A small network was shown many inputs. Here are its activations along a few directions, one row for each input.
In each table, some parts of the input vary, and every possible input appears once, in random order.
A made-up example of a description, with smaller parts first: values(2) and (point or ring(9) or (line(4) and ring(5))).
Shared parts are said once, and a part with two or three values counts as separate values.

Other details of the inputs shift rows strongly along two fixed directions, in all tables alike. That doesn't count.

Rows:
r1: [ 0.03,  0.10, -0.08, -0.04,  0.08,  0.06, -0.22,  0.05,  0.07, -0.05,
  0.14, -0.28,  0.16]
r2: [-0.34, -0.10, -0.06,  0.33,  0.11, -0.09,  0.02, -0.22,  0.04,  0.33,
  0.17,  0.64, -0.22]
r3: [-0.06,  0.13, -0.23, -0.23,  0.15,  0.25, -0.26, -0.31, -0.13, -0.15,
  0.27, -0.23,  0.14]
r4: [ 0.13, -0.18,  0.15, -0.08, -0.16, -0.24,  0.11,  0.16,  0.01, -0.09,
 -0.07, -0.55,  0.13]
r5: [ 0.17, -0.17,  0.33, -0.24, -0.20, -0.36,  0.24,  0.35, -0.11, -0.17,
 -0.57, -0.52,  0.06]
r6: [-0.33, -0.11,  0.12,  0.23, -0.17, -0.31,  0.26,  0.02, -0.14,  0.35,
 -0.23,  0.50, -0.31]
r7: [-0.09,  0.17, -0.05,  0.21,  0.31,  0.33, -0.18, -0.31,  0.20,  0.06,
  0.20,  0.32, -0.07]
r8: [ 0.01,  0.07, -0.43,  0.04,  0.03,  0.41,  0.07, -0.18, -0.13,  0.03,
  0.32,  0.45, -0.03]
r9: [ 0.28,  0.08, -0.30, -0.17,  0.01,  0.25,  0.00,  0.15, -0.17, -0.22,
  0.20, -0.08,  0.10]
r10: [-0.29, -0.29,  0.28,  0.25, -0.41, -0.39,  0.48,  0.06, -0.11,  0.37,
 -0.38,  0.35, -0.33]
r11: [ 0.41, -0.05,  0.04, -0.11, -0.28, -0.15,  0.31,  0.44, -0.07, -0.17,
 -0.14, -0.13,  0.04]
r12: [ 0.04,  0.20, -0.20, -0.27,  0.31,  0.16, -0.30, -0.22, -0.23, -0.14,
  0.11, -0.14,  0.10]
r13: [ 0.11, -0.11,  0.11, -0.03, -0.14, -0.04,  0.00,  0.18,  0.07, -0.08,
 -0.09, -0.58,  0.20]
r14: [-0.27, -0.17,  0.03,  0.23,  0.08, -0.10,  0.10, -0.21,  0.19,  0.23,
 -0.01,  0.63, -0.24]
r15: [ 0.06,  0.19, -0.20,  0.07,  0.22,  0.32, -0.27, -0.21,  0.09, -0.10,
  0.31, -0.28,  0.08]
r16: [-0.04,  0.00,  0.20,  0.30, -0.14, -0.13,  0.08,  0.12,  0.14,  0.23,
 -0.06,  0.12, -0.13]
r17: [ 0.22,  0.12, -0.39, -0.09,  0.08,  0.31,  0.01, -0.14, -0.02, -0.11,
  0.17,  0.36,  0.07]
r18: [-0.25, -0.17,  0.28,  0.16, -0.26, -0.36,  0.33,  0.07,  0.11,  0.19,
 -0.38,  0.38, -0.29]
r19: [ 0.10,  0.06, -0.05, -0.25,  0.29,  0.08, -0.28, -0.01, -0.04, -0.26,
  0.20, -0.32,  0.17]
r20: [ 0.31, -0.13,  0.51, -0.04, -0.23, -0.22,  0.11,  0.48,  0.10, -0.04,
 -0.37, -0.56,  0.12]
r21: [ 0.07, -0.06,  0.31, -0.20, -0.26, -0.38,  0.14,  0.36, -0.03, -0.13,
 -0.34, -0.35,  0.01]
r22: [ 0.14,  0.12, -0.10, -0.18,  0.27,  0.29, -0.28, -0.16,  0.16, -0.16,
  0.12, -0.31,  0.25]
r23: [-0.39,  0.01, -0.09,  0.34,  0.11,  0.12, -0.16, -0.21,  0.15,  0.27,
  0.14,  0.75, -0.21]
r24: [ 0.00,  0.27, -0.18, -0.23,  0.19,  0.18, -0.30, -0.26, -0.16, -0.18,
  0.29, -0.17,  0.19]
Each input here is: line(4) and (point or line(5)).
Q: Changing only the line(4) part turns r6 into r12. The same change can be made to r1. Which row results?
A: r23
Q: Which other rows agree with r5 in the line(4) part? List them by row number.
A: r7, r14, r17, r18, r22
Q: A walk changes only the line(5) part. It starts at r10 and steps to r3. List the rest of the walk in order.
A: r4, r13, r15

Rows:
r25: [ 0.15, -0.15,  0.12, -0.33, -0.05, -0.34,  0.07,  0.25, -0.31, -0.18,
 -0.16, -0.62,  0.18]
r26: [ 0.02,  0.06, -0.16, -0.37,  0.38,  0.20, -0.16, -0.35, -0.19, -0.26,
  0.06, -0.17,  0.15]
r27: [-0.29, -0.19,  0.03,  0.46,  0.07,  0.02, -0.14, -0.13,  0.19,  0.35,
  0.23,  0.59, -0.20]
r28: [-0.19, -0.16,  0.21,  0.13, -0.43, -0.28,  0.31,  0.09, -0.07,  0.20,
 -0.33, -0.04, -0.15]
r29: [-0.08,  0.13, -0.28, -0.28,  0.29,  0.12, -0.37, -0.21, -0.19, -0.14,
  0.34, -0.17,  0.17]
r30: [ 0.14,  0.19, -0.05,  0.03,  0.40,  0.31, -0.45, -0.08,  0.09, -0.05,
  0.22, -0.16,  0.14]
r31: [ 0.26, -0.16, -0.03,  0.15, -0.60, -0.06,  0.61,  0.37, -0.06,  0.07,
 -0.18,  0.16, -0.10]
r32: [-0.05,  0.16, -0.31, -0.22,  0.26,  0.29, -0.19, -0.32, -0.34, -0.18,
  0.16, -0.39,  0.13]
r33: [ 0.38,  0.12, -0.52, -0.28,  0.12,  0.35, -0.08,  0.11, -0.20, -0.35,
  0.45, -0.08,  0.22]
r34: [ 0.03,  0.16, -0.13, -0.21,  0.28,  0.18, -0.27, -0.29,  0.14, -0.23,
  0.11, -0.15,  0.18]
r35: [-0.34, -0.03, -0.11,  0.03,  0.08,  0.04, -0.01, -0.41,  0.04,  0.18,
 -0.04,  0.67, -0.20]
r36: [-0.04,  0.02,  0.11, -0.12,  0.04, -0.19,  0.03,  0.06, -0.28, -0.03,
 -0.22, -0.02, -0.10]
r37: [-0.31,  0.18, -0.08,  0.10,  0.11, -0.04, -0.11, -0.26, -0.10,  0.24,
  0.04,  0.64, -0.23]
r38: [-0.09, -0.16,  0.24,  0.08, -0.28, -0.50,  0.13,  0.27,  0.11,  0.06,
 -0.17, -0.14, -0.03]
r39: [ 0.01, -0.20,  0.25,  0.14,  0.06,  0.01,  0.06,  0.07,  0.31,  0.04,
 -0.18, -0.02, -0.01]
r40: [-0.09, -0.10,  0.32,  0.20, -0.49, -0.39,  0.33,  0.22,  0.12,  0.14,
 -0.36, -0.27, -0.07]
r41: [-0.33, -0.09, -0.05,  0.30,  0.09,  0.02, -0.13, -0.15,  0.15,  0.29,
  0.28,  0.54, -0.20]
r42: [ 0.58, -0.09,  0.03, -0.33, -0.30, -0.03,  0.49,  0.50,  0.01, -0.35,
 -0.26, -0.34,  0.23]
r43: [-0.29, -0.04,  0.00,  0.48,  0.06,  0.22, -0.01, -0.27,  0.21,  0.36,
  0.17,  0.38, -0.16]
r44: [ 0.47,  0.32, -0.44, -0.26,  0.16,  0.43, -0.11,  0.12, -0.22, -0.32,
  0.28,  0.00,  0.17]
r45: [-0.27, -0.06,  0.04,  0.26,  0.12,  0.08,  0.02, -0.28,  0.34,  0.27,
  0.03,  0.62, -0.24]
r46: [ 0.13,  0.22,  0.06, -0.15,  0.09, -0.04, -0.27,  0.09, -0.01, -0.20,
 -0.05, -0.37,  0.14]
r47: [ 0.01, -0.11,  0.47,  0.24, -0.25, -0.30,  0.12,  0.33,  0.14,  0.18,
 -0.30,  0.07, -0.19]
r48: [ 0.17, -0.02,  0.29, -0.03, -0.22, -0.08,  0.12,  0.23,  0.12, -0.08,
 -0.12, -0.73,  0.18]
Q: Changing only one part turns r27 into r43. The same change can be made to r29. Which row results?
A: r28
Q: Describe the family of inputs behind these rows.
A: values(4) and (point or line(5))
Q: Which other rows does r37 become when the line(5) part takes its other values? List them by row number.
A: r30, r36, r46, r47
Q: Which other rows agree with r42 in the values(4) part? List them by row number.
A: r26, r34, r35, r39, r45
